These are the activations of a small neural network, seen along a few directions. Each row is one input.
In each table, some parts of the input vary, and every possible input appears once, in random order.
Descriptions start from the smaller parts, as in this example, which fits no table here: line(4) and (point or ring(11) or (values(2) and ring(8))).
Shared parts are said once, and a part with two or three values counts as separate values.
In the rows, zero is written as 128.

Other details of the inputs vary at random and push rows far along two fixed directions, the same in every table; ignore that.
These rows show it; all are for the same input, with only those details redrawn:
[ 46 138  76 152 166 185 211 182  82 126 167 125  79]
[128 109 153 114 159  80 116 106 144 122 137 122 156]
[128 109 153 114 159  81 117 106 143 122 137 121 156]
[146 155 134 128 113 142 161 134 128 185 131 161 137]
[128 109 153 114 158  81 117 106 143 122 137 122 156]
[146 155 134 128 113 141 161 134 128 185 131 161 137]

Table:
row 1: [ 31  74  69 161 150 139 118 153  88  43 152  69  84]
row 2: [146 155 134 128 113 142 161 134 128 185 131 161 137]
row 3: [121 144  95 134  76 153 138 109 124 170  98 162 143]
row 4: [143 151 106 136  62 165 108 145 119 158 127 133 126]
row 5: [129 150 116 137 104 160 128 126 133 176 118 171 138]
row 6: [148 109 134 111 152 112  89  99 161  93 111 125 130]
row 7: [172 164 138 127 112 157 151 129 115 150  91 152 110]
row 8: [167 158 153 157  98 155 137 163 131 170 140 135 123]
row 9: [178 171 139 121 118 156 161 135 145 155 128 149 111]
row 10: [ 76 133  75 143 170 200 212 181  86 104 141 117  50]
row 11: [151 153  97 124  78 172 126 115 129 137 103 161 115]
row 12: [ 55 115 109 141 217 151 153 160 113  24 173  76  74]
row 13: [126 129 169 128 158  95  99 110 148 108 149 123 163]
row 14: [152 132 118 150  91 158 123 150 131 173 117 144 116]
row 15: [ 23 156  53 136 120 200 171 180  83  98 173 127  85]
row 16: [138 130 130  84 119 107  83 105 155  72 131 117 137]
row 17: [ 57  90 103 135 212 142 159 153  94  34 138  78  68]
row 18: [131  82 120 132 104  89  89 101 139 110 102  98 141]
row 19: [143 157 114 124  55 154 115 156 125 154 136 135 122]
row 20: [154  91 157 129 143  78 110 129 143 122 133  95 136]
row 21: [140 124 122  96 125 118  74  94 150  77 121 116 141]
row 22: [138  99 113 107 126 105 100  81 152  85  91 116 135]
row 23: [123 116 158 126 152  84 103 101 118 111 109 122 158]
row 24: [148  98 162 140 137  82  97 125 116 111 106  95 137]
row 25: [154 104 162 134 142  81 106 132 147 115 143  92 138]
row 26: [123 106 160 123 154  87 105 105 127 117 116 125 156]
row 27: [118 153 100 138  72 159 118 114 118 161 114 169 142]
row 28: [125 102 154 116 158  83 113 104 134 124 126 124 156]
row 29: [121 167 103 123  77 166 113 122 122 160 128 160 146]
row 30: [149  88 165 137 140  85  99 128 126 117 112  98 135]
row 31: [147 167 140 133 111 144 156 135 133 179 140 159 139]
row 32: [166 130 137 145  99 142 153 157 117 186 116 137 116]
row 33: [160 113 152 102 164  93 121 106 156  99 124 112 128]
Describe the family of inputs behind these rows. -> values(3) and (point or line(4) or line(6))
Which other rows does row 2 become when the line(6) part takes its other values? List them by row number. -> row 13, row 23, row 26, row 28, row 31

Table:
row 34: [ 94  98 130 143 144  99  78 115 135  89 141 103 148]
row 35: [119 149  96 135 145 178 186 157 131 143 148 131  95]
row 36: [ 83 146  97 169 112 180 139 161 107 144 149 140 114]
row 37: [117 130  99 154 131 169 181 168 120 158 147 118  95]
row 38: [114  99 103  94 125 106  95  98 133  58 110 101 124]
row 39: [ 88 161  92 146 118 190 146 146 114 127 146 150 109]
row 40: [125 122 101 153 128 173 170 176 125 150 144 123  79]
row 41: [105  86 161 136 180  73 127 113 117 104 115 106 145]
row 42: [ 94 117 133 129 156 112  83 103 146  77 147 120 150]
row 43: [ 97  96 125 138 140  97  79 114 134  87 136 100 144]
row 44: [131 109 150 125 187 100 116 106 134  80 114 101 128]
row 45: [118 102 157 123 157  73 109 131 118  98 153  91 145]
row 46: [217 143 210  97 123  55  93  60 173 174  77 170 198]
row 47: [ 99  93 121 133 135  96  81 112 131  84 131  97 140]
row 48: [139 102 150 125 183 105 106 116 139  74 109 107 112]
row 49: [ 93 149 122 145 125 147 185 179  89 155 153 131 115]
row 50: [112 153 113 143 154 171 185 146  94 140 123 147  93]
row 51: [ 96 152  79 131 105 188 151 143 108 118 131 141  99]
row 52: [206 178 159 108  80 132 162 106 169 235 113 199 161]
row 53: [ 77 102 122  99 167  97 102  93 129 102 135 130 160]
row 54: [ 67 131  83 139 123 163 158 152  91 170 136 150 127]
row 55: [220 199 169 109  68 148 134 128 148 207 115 172 151]
row 56: [114 152 119 148 120 166 167 182  96 144 152 112 100]
row 57: [228 118 208 117 109  56  80  73 155 180  81 152 190]
row 58: [128  88 156 143 175  92 111 117 123  92 112  87 130]
row 59: [108 168 116 127 136 164 179 165  96 137 159 136 102]
row 60: [106 122 162 103 170  77 126 117 131  92 152 111 149]
row 61: [126 140  97 135 142 182 176 166 135 135 144 136  80]
row 62: [107  85 109 117 121  93  87 110 126  75 115  89 126]
row 63: [106  79 146 125 171  68 131 116 145 115 148 104 147]
row 64: [ 94 156  83 137 109 188 149 144 110 122 136 144 103]
row 65: [227 190 170 109  65 153 125 138 153 200 112 177 137]
row 66: [128 127 117 165 134 179 165 172  96 138 113 128  76]
row 67: [123  98 138 109 180  86 127 105 153  97 152 112 138]
row 68: [210 179 123 100  28 159 118 102 147 191  81 186 148]
row 69: [104 130  67 134  78 170 152 155  96 126 112 121  87]
row 70: [217 157 154 129  65 132 149 122 151 244 116 182 153]
row 71: [209 120 166 102  58  70  49  70 170 158  83 140 183]
row 72: [100 113 124 120 148 111  86 101 142  72 138 114 144]
row 73: [121 143 121 148 116 172 157 189 102 138 149 116  83]
row 74: [108 104 112 105 135 108  91  98 137  64 122 106 133]
row 75: [102  90 117 128 130  96  83 111 130  81 126  94 136]
Describe the family of inputs behind these rows. -> values(2) and (point or line(8) or (values(3) and line(4)))
Changing only the values(2) part turns row 37 into row 35. The same change can be made to row 36. Which row results? -> row 42
Which other rows does row 37 become when the values(3) part takes its other values? List them by row number. -> row 56, row 58
Which other rows does row 49 become when the values(2) part takes its other values? List them by row number. -> row 60
Which other rows does row 40 become when the values(3) part takes its other values? List them by row number. -> row 66, row 73
Start at row 38 and move only the line(8) part, one step at a time. The first step leads to row 68. Which rows follow, in order? -> row 74, row 51, row 64, row 72, row 39, row 42

Table:
row 76: [153 176 108 138  84 204 161 165 112 157 124 148  90]
row 77: [104 173  76 139  67 201 152 137 105 174 110 179 119]
row 78: [216 146 195  88 121  78  94  91 177 148 113 150 168]
row 79: [179 108 177 122 100  63  89  80 151 184  93 155 189]
row 80: [  6 125  71 160 196 181 196 196  87  82 203  95  72]
row 81: [187 133 193 121 113  71  82  95 152 180 116 149 191]
row 82: [160 152 115 149 100 180 196 168 105 200 109 150  93]
row 83: [130 153 108 155  84 173 184 167  97 219 125 156 117]
row 84: [132 161 100 164  55 185 150 179 102 180 133 139 103]
row 85: [121 188 113 131  95 183 181 167 112 191 153 174 119]
row 86: [195 131 155  95  95  97  68  63 168 131  71 154 166]
row 87: [ 89  68 105 108 173  91  75 101 140  17 130  70 113]
row 88: [ 98  82 151 118 222  78 112 123 151  37 164  71 120]
row 89: [ 21 131  56 139 208 193 216 165  80  57 162 107  56]
row 90: [104  63 137 135 174  75  81 130 130  24 137  45 107]
row 91: [ 89  48 139 132 209  66 117 109 123  50 119  75 119]
row 92: [219 132 200 116 128  78  94  95 160 162  99 142 167]
row 93: [109 188  95 130  99 189 189 136 109 190 135 186 128]
row 94: [179 125 141  99  66  90  48  74 169 145 105 147 183]
row 95: [ 67  78 126 121 172  82  71 118 128  32 161  67 139]
Describe the family of inputs behind these rows. -> values(2) and (line(4) or line(6))
Changing only the values(2) part turns row 80 into row 88. The same change can be made to row 94. Which row results? -> row 87
Which other rows does row 94 become when the line(4) part takes its other values? List them by row number. -> row 77, row 84, row 95
